Each row below holds a small network's activations on one input, seen along a few directions.
In each table, some parts of the input vary, and every possible input appears once, in random order.
A made-up example of a description, with smaller parts first: one of 6 places along a line, together with either a single point or one of 9 places along a line or (one of 3 separate values, together with one of 8 places around a ring).
Shared parts are said once, and a part with two or three values counts as separate values.
In the rows, zero is written as 128.

Other details of the inputs vary at random and push rows far along two fixed directions, the same in every table; ignore that.

Rows:
row 1: [154 184 129 123 133 124  80 170 122 155 224 133 114 174]
row 2: [184  66 157 169  88 171 110 119 135 150 141 176 154 159]
row 3: [ 96 185  99  64 160 108 118 123 109 120 117  76 122 116]
row 4: [116  85 135 143 118 108 168  96 126 118  28 128 129 106]
row 5: [119  66 146 121 154 104 154 117 126 118  40 125 126 106]
row 6: [173  71 169 173 129 120 116 160 138 154 143 179 118 158]
row 7: [167  94 145 195  90 138 128 125 138 179 122 188 119 160]
row 8: [172  88 164 195  95 116 128 146 141 144 140 182 123 156]
row 9: [180 188  88 145 131 175 107 134 102 187 237 121 109 124]
row 10: [124  65 159 123 153  90 151 134 128  97  61 130 128 100]
row 11: [ 52 149  87  73 167 141 139 129 124  95 151  59 134 107]
row 12: [ 98 201 102  89 125 101 131 117 111  99 119  77 128 117]
row 13: [155 199 131 143 101 107  92 168 127 127 230 139 123 161]
row 14: [ 63 168  82  63 166 132 141 118 129 119 142  69 153 109]
row 15: [102 196 111  90 126  89 129 130 114  85 133  82 130 110]
row 16: [ 93 205  92  86 124 110 132 106 109 115 110  78 127 116]
row 17: [171  89 161 196  94 121 128 142 140 150 136 182 123 159]
row 18: [152 206 117 145  98 128  93 149 123 156 214 135 118 175]
row 19: [118  66 142 120 154 106 154 113 126 123  37 125 125 106]
row 20: [111  74 143 128 104 151 170  82 132 103  39 121 153  95]
row 21: [ 94 187  90  61 160 111 118 117 110 130 115  82 121 111]
row 22: [157  85 154 200  81 179 133 133 157 152 137 192 137 136]
row 23: [163  74 139 202 109 180 132 136 161 134 146 198 132 131]
row 24: [147 211 103 141  94 140  92 136 122 178 207 144 116 171]
row 25: [173  71 172 173 129 116 116 163 139 149 147 180 118 155]
row 26: [156 179 140 122 132 108  81 185 124 132 237 138 117 161]
row 27: [ 69 155 100  63 155 149 143 126 134  73 154  65 112 101]
row 28: [115  68 134 118 154 111 154 106 126 133  32 128 124 103]
row 29: [100  60 137 114 149 136 150  89 144 122  45 125 153  95]
row 30: [ 95  49 133 131 150 158 180 107 143  73  55 138 127  78]
row 31: [ 96 182 107  57 143 140 103  92 107  98 130  73 156 114]
Description of these inputs: either a single point or one of 10 places around a ring or (one of 2 separate values, together with one of 10 places along a line).
- Start at row 30 and move only the place on the ring of 10, one step at a time. The first step leads to row 23. Which rows follow, in order? => row 22, row 20, row 2, row 31, row 29, row 14, row 11, row 27
- Which other rows does row 12 become when the place on the line of 10 takes its other values? List them by row number. => row 4, row 7, row 8, row 13, row 15, row 16, row 17, row 18, row 24
- Which other rows does row 8 become when the choice among 2 separate values takes its other values? List them by row number. => row 25

Rows:
row 32: [131  97 141 118 143 101 138 131 123 105  65 131 112 115]
row 33: [170  90 159 192  87 134 133 134 139 156 133 173 118 144]
row 34: [108 168  92 100 145 135 126 120 116 138 142  93 122 120]
row 35: [120 184  97 115 132 116 134 128 111 114 145  99 122 107]
row 36: [115  94 125 126 127 148 155 103 132 120  78 124 137 103]
row 37: [145 149 134 139 115 158  92 152 140 134 219 150 132 162]
row 38: [117 176 109 104 147 103 130 149 114  98 154  94 122 111]
row 39: [101 159 113  84 149 129 121 133 122 114 155  94 126 122]
row 40: [109 180 116  96 121  93 124 128 120  99 143  90 131 137]
row 41: [115  89 113 132 148 130 152 107 125 139  76 119 124 107]
row 42: [129 107 128 130 140 113 151 108 126 124  70 136 122  95]
row 43: [132 109 127 127 127 115 143 110 119 119  60 134 114 106]
row 44: [131 162 132  69 142 100  92 121 103 129 125  92 154 141]
row 45: [110 173 112  98 153 104 123 149 125 116 151  97 125 110]
row 46: [154 159 114 148 118 158  99 147 129 177 213 146 117 164]
row 47: [163 166 145 152  99 123  94 171 134 144 221 142 114 169]
row 48: [155  59 156 171 134 140 127 147 143 161 146 172 118 152]
row 49: [160  78 142 175 112 161 131 130 141 167 139 174 125 145]
row 50: [151  64 159 168 118 152 125 139 149 137 144 176 132 145]
row 51: [101 159 111  84 152 126 122 135 121 118 155  92 124 123]
row 52: [100 160 115  86 142 134 120 130 125 104 154  97 133 120]
row 53: [140  99 144 110 127 113 122  89 111 142  57 119 156 119]
row 54: [148  67 157 170 114 156 122 134 152 125 142 177 139 143]
row 55: [110  77 129 123 164 115 149 124 129 126  86 117 122 113]
row 56: [161  77 141 176 115 158 131 131 140 171 139 173 123 146]
row 57: [150 149 126 142 137 141  92 166 132 168 228 145 112 173]
row 58: [152 186 126 153  98 135  94 147 133 172 194 157 122 181]
row 59: [131 108 133 145 119 116 162 111 113 108  75 122 122  95]
row 60: [100 186 117  88 135  99 113 141 125 115 132 101 131 142]
row 61: [109  80 139 116 144 130 149 119 134 110  88 124 132 107]
row 62: [115  95 126 127 125 150 154 102 133 116  78 125 140 103]
row 63: [114  97 126 130 121 154 152  99 137 107  78 126 145 103]
row 64: [107  98 142 126 121  92 144 126 131 110  69 129 142 124]
row 65: [118 102 150 124 142  97 137 126 129 111  63 130 120 121]
row 66: [107  84 138 125 132 141 141 110 142  84  90 129 148 106]
row 67: [164  88 141 188 116 133 132 140 142 166 134 178 122 129]
row 68: [150 159 121 148 103 172 102 138 138 150 204 149 133 158]
row 69: [114  98 126 132 120 156 151  98 140 102  79 127 148 103]
row 70: [113 190 106 109 107 109 132 108 116 115 135  95 130 132]
row 71: [172  73 165 173 134 118 127 152 144 151 131 187 115 143]
row 72: [119 179 120 104 134 105 129 144 105  93 150  90 120 116]
row 73: [101 192 106 107 111 110 123 117 117 126 128 102 138 131]
row 74: [107 170 101  96 131 147 128 117 120 125 141  98 131 117]
row 75: [113 194 111 103 129 114 115 117 114 125 124 105 117 127]
- Describe the family of inputs behind these rows. => one of 2 separate values, together with either a single point or one of 10 places around a ring or one of 11 places along a line
- The inputs of row 63 and row 54 match in every part but the choice among 2 separate values. If row 62 is changed in the same way as row 63 into row 54, which row does it become? => row 50
- The inputs of row 72 and row 59 match in every part but the choice among 2 separate values. If row 45 is changed in the same way as row 72 into row 59, which row does it become? => row 67
- Which other rows does row 40 become when the choice among 2 separate values takes its other values? List them by row number. => row 70

Rows:
row 76: [151 145 118 134 136 157 108 133 127 164 181 139 126 135]
row 77: [137 157 125 153  98 145 117 133 135 144 168 146 125 150]
row 78: [ 98 170 105 105 143 114 147 139 123  76 137  93 117  94]
row 79: [121  84 144 134 134  89 151 104 124 118  38 134 127 114]
row 80: [113  85 139 133 117 132 156  97 140  96  46 134 140  92]
row 81: [130 128 136 135 128 141 111 147 139 140 186 139 139 156]
row 82: [100 158 112  79 136 125 121 115 122  89 134  81 150 114]
row 83: [141 138 118 127 143 157 105 139 134 157 182 141 116 149]
row 84: [ 94  60 131 116 154 131 159 118 137 114  57 124 131 105]
row 85: [156  69 145 189 102 144 151 121 141 158 111 167 123 141]
row 86: [156 135 152 141 132  99 104 164 124 141 168 141 110 153]
row 87: [161  63 164 173 103 156 131 124 139 130 114 176 137 141]
row 88: [112 196 105  87 133  97 117 120 107 121 106  88 135 122]
row 89: [156 149 141 133 120 103 107 157 124 149 164 143 115 155]
row 90: [ 95 182  85  83 140 131 135 109 103 122 128  74 128 100]
- Describe the family of inputs behind these rows. => either a single point or one of 4 places along a line or one of 10 places around a ring
- List by row number the other inputs of the same sort as row 90. => row 76, row 77, row 80, row 81, row 82, row 83, row 84, row 85, row 87
